Each row below holds a small network's activations on one input, seen along a few directions.
In each table, some parts of the input vary, and every possible input appears once, in random order.
A made-up example of a description, with smaller parts first: one of 6 places along a line, together with either a single point or one of 9 places along a line or (one of 2 separate values, together with one of 5 places around a ring).
Shared parts are said once, and a part with two or three values counts as separate values.

Other details of the inputs shift rows strongly along three fixed directions, in all tables alike. That doesn't count.

Table:
R1: [ 30  14  -4 -10   7  21 -14  -6 -23 -27  26  30   1 -15]
R2: [-18 -27 -14 -22 -11  38 -12   2 -36 -22 -12  -9   5   0]
R3: [-14  -2  -5 -11  15  -5   4 -30  15  -9  70  46  18   2]
R4: [ 62  29 -25  12  19  37   1   1 -36 -20  11  24  -5 -17]
R5: [-54 -33   0  -9  35 -15 -20 -32   8 -28 -14 -14  19  30]
R6: [-59 -52 -21 -12  17 -22 -11 -42  12 -11 -26  -5  -4  -5]
R7: [-21 -28 -22   4 -13  17   5 -27 -31 -15 -55 -18  -2  -7]
R8: [ 22  10 -15  -8  14  24 -42  -2 -11 -25  42  17  -7 -13]
R9: [ 59  37 -23  18  17  40   6   1 -37 -23   6  33  -1 -21]
R10: [-18 -18 -48  -9  14  37 -14   6 -27 -13 -24 -18  -3  -2]
R11: [ 39  14 -25  22  11  23 -36 -22 -15 -20  17 -13 -23 -26]
R12: [-20 -28 -25  -8   9  20   9  -6 -34  -3 -42   7  10   1]
R13: [  9  -9  33   9   1 -53  16  -9  45  29  24  17 -23   0]
R14: [  1  17  14   5 -49  39  13  48  -1  12 -10 -13   3 -11]
R15: [  9   8  12  -4 -47  38  10  47   1  13  -3 -23   4 -10]
R16: [-15  10  21  -5 -19  -3   2  20  24  14 -17 -45   6  28]
R17: [-10   5  52   5   4 -24  28  -7  58  19  10  10  27  27]
R18: [-43 -43 -22 -23   1  18 -25   2 -15 -26  -7 -11   6  -1]
R19: [-28 -15  27  15 -22 -27  33  -6  42  30 -21  12   0  -2]
R20: [ 12   3   3   9 -26 -29  -8  17  14  26 -10 -26 -30  -8]
R21: [ 43  28 -17   1 -22   7  -6  50  -4  30  -1 -17 -20  -5]
R22: [ -7  27   1  12 -29 -22  12  21   4  13   0 -47  22  14]
R23: [-34 -35 -38 -22  16  12  -4  -4 -24  -3 -38  -5   3   7]
R24: [-57 -52 -15 -19  11 -24  -3 -45   4  -5 -34  -2  -4   2]
R25: [-18   3  -1  12   1  25   1 -20 -31 -34 -51 -13  29  14]
R26: [-12   4   6  12 -22  11  32  37   8  35 -31   3  -1   5]
R27: [-24 -32 -24  -6 -12  15  -1 -27 -31 -12 -50 -27  -7  -2]
R28: [ 10  -6  32  14  -2 -55  24  -7  46  23  18  23 -17  -5]
R29: [-37 -31 -28   3   9 -35   8 -53  -4  -9   3  12   5   1]
R30: [ 38  38  28  18  68   3 -26 -48  23 -20  82  30  10   1]
R31: [ 29  55  27  22 -22  -7  10  35 -13   3 -21 -30   3  -4]
R32: [ 33  23   7 -12 -39  11 -10  53 -10  11   9 -21 -15 -11]
R33: [ 19  32 -32  13 -32  13  21  45  -6  29  10 -22  -2  -2]
R34: [ 18  15  -5  -2 -25  35  21  42   0  35 -14 -24 -11   2]
R35: [-21   0  27 -12 -18 -45  12  31  22  12  -1  30  -5  -2]
R36: [-16  -4  36  -1   5 -65   6   6   8   9 -22  -8  16   9]
R37: [ 39  20  17 -13  39  17 -20 -32  21 -15  92  65  -2  -8]
R38: [ 11  12   8  27 -35 -26  19  24   4  10 -28 -14 -27 -10]
R39: [-13   3  52  -1   7 -23  22  -7  56  20  19   2  16  35]
R40: [  3  12  55   1  18 -58   7   0  34  23  24   5   7  16]
R41: [ 59  25 -27   4  20  36  -7   0 -36 -14  15  16  -9 -11]
R42: [ 24   0 -24   3  49  -2 -23 -17   7  -8  38  42  -2  -5]
R43: [ 22  23   6   3  27   4 -29 -21 -29 -19  11 -14   4   4]
R44: [-52 -51  -4 -32  11  -2 -13 -17  -3 -16   3  16   8  11]
Description of these inputs: one of 4 separate values, together with either a single point or (one of 2 separate values, together with one of 5 places along a line).
The inputs of R39 and R34 match in every part but the choice among 4 separate values. If R22 is changed in the same way as R39 into R34, which row does it become?
Answer: R33
The inputs of R16 and R44 match in every part but the choice among 4 separate values. If R5 is changed in the same way as R16 into R44, which row does it become?
Answer: R18
Which other rows does R1 become when the place on the line of 5 takes its other values? List them by row number.
Answer: R8, R32, R35, R37
Which other rows does R40 become when the choice among 2 separate values takes its other values? List them by row number.
Answer: R39
Which other rows does R12 become when the choice among 4 separate values takes its other values? List them by row number.
Answer: R7, R15, R17
